A small network was shown many inputs. Here are its activations along a few directions, one row for each input.
Each table varies a few parts of the input and shows all the possible inputs, shuffled.
Descriptions start from the smaller parts, as in this example, which fits no table here: one of 6 places along a line, together with either a single point or one of 11 places around a ring or (one of 3 separate values, together with one of 5 places around a ring).
Shared parts are said once, and a part with two or three values counts as separate values.
(in the rows, 128 means zero)

Rows:
R1: [101 147 125 159  91 149  90 124 111 155  92 124 153 165]
R2: [201 126 101  95 222  32  79 130  82  21 151 171 189 125]
R3: [209 148 130 134 167  57  66 119  84  53 163 192 236 101]
R4: [166 129 180 110 167 111 152 163 173 137 118 127  38  70]
R5: [ 84 125 173 139 159  82 149 115 141 130  89 140  85 182]
R6: [104 119  60 150  65 174 119 111  98 157 126  95 179 131]
R7: [124 124  69 115  68 204 136 115 124 162 179  86 161  88]
R8: [187 154 192 134 125 148 133 135 168 165 127 167  76  66]
R9: [113 146 169 113 156 121 180 128 177 116 121 140  63 137]
R10: [104 151 182 177 109 115 118  94 145 142 105 166 112 171]
R11: [ 98  87  51  97 118 184 162 156 114 143 179  58 128 101]
R12: [ 85 110 124 116 129 116 118 152  96 137  81  92 122 181]
R13: [138 163 178 144 102 145 150 108 187 138 138 168  97 132]
R14: [ 78  64  56 110 115 153 138 141  91 136 122  67 151 144]
Question: The inputs of R2 and R3 match in every part but one. If R11 is changed in the same way as R2 into R3, which row does it become?
Answer: R7
Question: What is each input in this table made of?
Answer: one of 2 separate values, together with either a single point or one of 6 places along a line
Question: Change only the choice among 2 separate values in R8. List by row number the other rows that result.
Answer: R4

Rows:
R15: [ 62 115  80 112 111 148 136 113 107 135 106  86 132 199]
R16: [160 111  61 125  99 165  93 137  81 152 161  92 185  63]
R17: [123 107 143 126 157 128 167 125 163 137 151 127  56 104]
R18: [193 139 136 133 187  39  94 111 110  50 115 192 173 125]
R19: [113 132 193 146 106 132 163 108 165 167 109 151  90 128]
R20: [149 118  74 115  81 187 126 120 122 130 185 121 185  98]
R21: [144 174 208 157 106 142 111 131 170 172  76 162  63 135]
R22: [ 75 154 118 171  80 157 137 103 140 147 130 120 146 162]
R23: [163 133 131  74 159 146 175 172 168 118 158 104  72  62]
R24: [ 54  71  86 126 120 129 126 158  81 147  80  63 136 179]
R25: [173 154 177 124 202  35  79 129 102  55 138 191 170 153]
Question: What is each input in this table made of?
Answer: either one of 2 separate values or one of 4 places along a line or one of 5 places along a line
Question: Which of the alternatives is R21?
Answer: one of 4 places along a line

Rows:
R26: [188 128 153 113 156 110 118 146 129 115 169 146 139  64]
R27: [123 126 105 112 110 170 159 128 145 132 193 111 136  96]
R28: [ 88 118 139 119 108 180 165 143 164 188 100  83  34 126]
R29: [184 118 131  93 181 100 136 161 138 101 133 128  97  70]
R30: [167 135 105 110 148 110  74 155  84 100 125 127 178 120]
R31: [162 159 217 138 162  84 132 117 163 101 137 197 109 130]
R32: [106 133 123 170  59 188 134 111 144 192 109 115 118 120]
R33: [133  86 100 124 168  81 102 141  73  99 122 120 164 131]
R34: [ 72  79  58 120 119 139 145 113  92 126 140  85 169 162]
R35: [105 127  60 107  95 168 117 131 103 119 146  92 180 157]
R36: [103 128 161 153 177  42 109 110 114  83  98 163 133 198]
R37: [ 92 129 153 141  83 189 158 139 158 199 135 103  81 114]
R38: [ 38  82 107 149  86 151 147 124 107 180  82  75 118 173]
R39: [ 76 130 111 134  65 183 122 141 116 180  90  80 127 168]
R40: [121 119  89  89 137 159 180 141 150 123 156  90  89 103]
R41: [200 134 122 136 133 111  89 120 110 115 147 162 166  69]
R42: [159 150 194 116 186  72 146 131 172  91 101 181  66 136]
R43: [135 129  75 140  86 171 131  99 131 128 166 125 169 104]
R44: [134 178 170 136 159  76  90 122 121  85  96 171 148 185]
R45: [174 171 186 161 141  77 106  86 146 103 115 208 139 136]
Question: What is each input in this table made of?
Answer: one of 4 places along a line, together with one of 5 places along a line
Question: The inputs of R40 and R28 match in every part but the place on the line of 4. If R34 is changed in the same way as R40 into R28, which row does it become?
Answer: R38
Question: Start at R42 and move only the place on the line of 5, one step at a time. The first step leads to R31. Which rows follow, in order?
Answer: R45, R44, R36
